A small network was shown many inputs. Here are its activations along a few directions, one row for each input.
In each table, some parts of the input vary, and every possible input appears once, in random order.
A made-up example of a description, with smaller parts first: values(2) and (point or ring(11) or (ring(5) and line(6))).
Shared parts are said once, and a part with two or three values counts as separate values.

Other details of the inputs vary at random and push rows far along two fixed directions, the same in every table; ignore that.

Rows:
x1: -121,138,-493,51,-38,116,1,-172,61,-116,-85,-102,-137
x2: 17,-441,-494,-114,55,510,-191,-248,-623,257,571,-352,306
x3: 353,181,230,-88,629,-477,-192,243,216,524,60,305,529
x4: -192,-147,358,249,-314,-15,330,13,34,-642,-527,196,-476
x5: -416,-170,-382,386,-470,300,30,-319,67,-447,-194,-194,-376
x6: -30,451,-1,172,342,-425,-84,173,110,343,-342,78,349
x7: 106,229,-697,107,33,259,26,-528,-339,202,437,-11,94
x8: 112,136,462,-50,374,-557,-345,550,744,-158,-534,168,91
x9: 134,234,571,-129,296,-563,73,360,228,112,-426,124,-7
x10: 290,-176,419,6,299,53,-185,270,6,227,-44,1,171
x11: 337,-82,847,51,446,-623,134,704,550,-308,-477,367,-56
x12: 261,62,95,-137,168,-22,248,76,-91,103,270,191,94
x13: -378,27,237,174,-333,-15,82,-103,99,-207,-149,-108,-114
x14: 374,364,-306,-24,323,-127,202,-198,-339,334,74,327,248
x15: 36,35,-439,-96,211,111,-202,-456,-87,537,627,95,534
x16: -459,-265,-513,-242,-656,723,-62,-720,-268,-12,912,-233,-97
x17: 51,330,-529,347,183,61,66,-347,-313,241,166,99,241
x18: 12,-131,552,23,-227,-113,390,229,123,-439,-242,30,-414
x19: -537,-333,191,-162,-603,247,-108,144,599,-976,-400,-322,-790
x20: -49,-78,192,-53,-158,34,19,216,443,-732,-293,51,-634
x21: 398,289,-319,-167,387,-99,138,-60,-199,300,200,392,245
x22: -445,-463,-409,99,-491,586,-84,-280,324,-670,187,-193,-500
x23: -626,-512,720,200,-847,143,191,20,211,-775,-396,-215,-745
x24: -68,-305,192,-72,-354,152,17,266,-268,-390,-276,-420,-348
x25: -15,-326,145,-12,-70,202,109,-85,189,-518,-56,226,-324
x26: -301,-335,-291,-84,-696,623,218,-721,-600,229,855,-230,-132
x27: 73,90,-163,243,54,41,356,-244,-484,379,310,138,331
x28: 78,-46,-485,118,70,221,-52,-174,-869,505,220,-326,473
x29: 78,-91,-253,112,143,190,-106,-201,193,-191,201,98,-62
x30: 364,379,-85,-294,560,-369,-67,121,-80,765,277,231,531
x31: 395,287,300,228,382,-380,-6,409,-288,637,-307,105,504
x32: -153,92,-6,-223,-70,7,-182,42,281,-100,-2,-83,-90
x33: -379,-62,312,-77,-403,-48,-65,121,386,-555,-432,-223,-493
x34: -303,-689,268,-18,-619,478,25,-289,7,-306,439,-105,-361
x35: 94,289,609,-96,164,-660,-22,464,517,-222,-663,119,-150
x36: -398,-372,350,227,-660,208,184,-210,-221,-178,140,-66,-310
x37: 400,80,539,-177,299,-239,-97,554,59,234,-293,83,99
x38: -256,-122,-637,-40,-24,390,-286,-432,52,63,434,-186,213
x39: -15,337,-808,-94,105,122,-134,-415,-214,442,236,-190,407
x40: 530,303,279,-27,433,-384,-5,425,-217,624,-240,62,361
x41: 268,109,863,-198,195,-567,57,750,426,-82,-422,261,-173
x42: 363,511,-348,-70,675,-406,-194,387,343,243,-281,267,278
x43: 23,-273,-369,-244,-101,421,-91,-97,-579,106,434,-394,66
x44: -9,464,-707,194,310,-109,-137,-240,-191,621,30,-62,624
Each input here is: line(4) and (values(2) or ring(9)).
Q: Changing only the line(4) part turns x34 into x26. The same change can be made to x10. Which row results?
A: x40
Q: Changing only the line(4) part turns x35 into x16. The same change can be made to x24. Which row results?
A: x43
Q: Which other rows does x2 become when the values(2) part takes its other values? List them by row number.
A: x10
Q: Start at x8 and move only the ring(9) part, one step at a time. The first step leads to x38. Which rows follow, in order?
A: x22, x29, x25, x11, x34, x3, x15
Q: Which other rows does x32 become when the line(4) part takes its other values? List them by row number.
A: x6, x8, x33
Q: Which other rows agree with x31 in the line(4) part? List them by row number.
A: x4, x5, x6, x13, x17, x23, x27, x28, x36, x44

Rows:
x45: 33,-184,26,-82,-123,218,64,-106,-265,74,307,-69,21
x46: -398,-217,-291,4,-411,401,-55,-370,-61,-116,250,-262,-125
x47: 144,296,27,40,355,-389,-62,300,319,-91,-387,162,36
x48: 196,226,-38,147,255,-238,57,127,-76,87,-221,132,134
x49: -277,-98,-239,132,-409,330,123,-408,-259,-113,210,-109,-180
x50: -56,-64,163,-93,40,-84,-125,107,226,21,-18,-30,41
x51: 92,-38,-99,-71,1,151,103,-168,-292,200,330,58,109
x52: -220,-317,72,93,-420,277,40,-28,-111,-387,-114,-253,-323
x53: -3,-122,-259,37,-151,355,123,-358,-367,83,404,-7,7
x54: 90,199,89,77,166,-304,-3,150,-78,310,-193,17,246
x55: 59,-166,522,-93,55,-176,-76,470,451,-458,-392,46,-321
x56: -271,-15,-229,72,-200,131,-35,-222,66,-69,26,-116,-48
x57: -185,-26,34,109,-263,60,76,-48,-64,-198,-186,-103,-178
x58: -257,-218,-28,49,-406,355,196,-403,-226,-70,347,-29,-165
x59: -122,-41,-92,-8,-133,114,28,-106,164,-303,2,24,-241
x60: -175,-235,493,-93,-225,-3,-27,198,418,-416,-188,-11,-345
x61: -279,-209,177,96,-477,222,178,-185,8,-425,-42,-65,-441
x62: -232,-233,250,39,-357,133,36,21,-35,-189,-75,-192,-220
x63: 7,-194,111,-59,-142,97,29,37,-178,-34,86,-125,-45
x64: 12,30,-95,68,-62,65,151,-136,-146,-25,75,37,-41
x65: -114,30,-211,-20,-61,94,-113,-90,25,21,31,-138,10
x66: -131,-149,-179,-75,-137,214,-99,-86,-22,-73,113,-210,-77
x67: 239,110,-227,-106,372,-63,-187,64,-53,342,171,19,343
x68: -149,-4,4,119,-200,92,181,-228,-96,-2,105,44,-60
x69: 211,143,77,-158,325,-211,-118,171,162,238,14,132,194
x70: -349,-215,74,23,-429,258,57,-168,255,-564,-36,-92,-483
x71: -23,31,-318,72,47,82,-51,-137,31,-86,9,-8,-24
x72: -4,216,-187,40,133,-138,-92,26,120,76,-151,15,101
x73: -245,-88,162,51,-217,10,55,-64,317,-373,-122,34,-308
x74: 14,-64,-245,-39,-36,214,-6,-350,-462,518,548,-77,363
x75: -278,-186,-205,57,-441,377,41,-324,-330,-26,217,-252,-111
x76: 352,141,80,-11,376,-193,42,165,-133,328,38,202,256
x77: -90,-263,522,-33,-285,-39,27,246,122,-332,-251,-117,-338
x78: 308,254,-29,-1,347,-192,104,45,-149,313,50,215,268
x79: 172,256,-248,-45,355,-136,-29,-162,-15,471,259,226,402
x80: -52,-122,531,-100,-43,-239,-108,426,486,-421,-428,-32,-315
x81: -252,-126,-323,97,-396,370,100,-351,-336,-111,162,-204,-129
x82: 219,418,179,144,408,-580,55,270,94,279,-369,258,272
x83: -17,39,226,130,-61,-214,116,203,126,-322,-414,51,-238
x84: 9,-41,577,-81,20,-278,-21,403,532,-436,-429,139,-326
x85: -177,-119,1,-14,-187,80,-62,64,169,-332,-200,-178,-258
x86: 376,101,150,-29,400,-302,-69,345,-85,292,-127,61,306
x87: -172,36,395,93,-54,-314,-6,289,549,-496,-531,83,-339
x88: 44,146,-541,48,179,131,-105,-215,-160,249,177,-43,286
x89: 55,249,-613,-1,218,102,-95,-298,-228,383,250,-15,331
x90: 351,122,31,-67,380,-176,-17,153,-215,429,121,127,358
x91: 298,312,10,12,365,-258,81,54,-120,411,24,231,322
x92: -58,-135,63,99,-200,128,145,-66,-60,-279,-62,6,-224
x93: 385,239,199,11,480,-447,-81,498,-23,308,-353,96,308
x94: -212,-227,-48,50,-397,286,52,-135,-201,-233,9,-237,-225
x95: 109,-12,289,-27,19,-86,101,81,-12,44,6,116,-27
x96: -64,161,-188,137,-12,-33,56,-179,-241,279,45,-13,217
x97: -146,-134,-499,-10,-143,402,-109,-319,-212,30,293,-229,51
x98: 38,-83,28,-123,2,57,-4,8,145,-132,94,71,-98
x99: -123,-179,231,48,-197,20,25,147,399,-634,-314,4,-471
x100: 48,116,-251,-53,110,72,-15,-216,-18,173,269,106,127
x101: 34,43,359,144,14,-290,46,417,210,-358,-646,2,-237
x102: 246,104,234,-74,234,-232,2,215,-69,300,-3,118,211
x103: 125,85,133,-61,203,-213,7,201,276,-166,-184,186,-63
x104: -6,-110,167,-46,-76,73,48,-44,-138,159,225,4,85
x105: 89,87,267,-79,218,-263,-33,195,302,31,-106,216,75
x106: -67,175,-733,35,49,301,-55,-549,-290,381,533,-28,294
x107: 265,118,1,-82,359,-134,-76,128,91,145,50,188,175
x108: -156,-252,-323,-156,-243,513,-31,-363,-186,5,556,-151,-49
x109: 149,97,69,-29,150,-95,73,-51,-153,368,217,182,274
x110: 227,131,52,-25,246,-203,-38,221,-149,281,-94,-1,224
x111: 69,-1,-256,-141,141,90,-121,-68,-56,209,272,-66,188
x112: -89,-181,-273,-28,-172,366,9,-283,-49,-158,326,-19,-121
x113: 17,113,-296,-47,158,34,-128,-144,-88,426,261,-71,356
x114: -159,-232,457,16,-318,-29,21,257,114,-368,-354,-173,-362
x115: 348,263,62,-49,562,-434,-209,485,197,234,-343,92,297
x116: 174,215,-29,-78,345,-290,-184,242,131,301,-150,23,267
Q: What is each input in this table made of?
A: values(2) and line(4) and ring(9)
Q: Changing only the line(4) part turns x55 into x60. The same change can be made to x99. Which row results?
A: x73
Q: Which other rows does x107 become when the values(2) part takes its other values? List them by row number.
A: x76
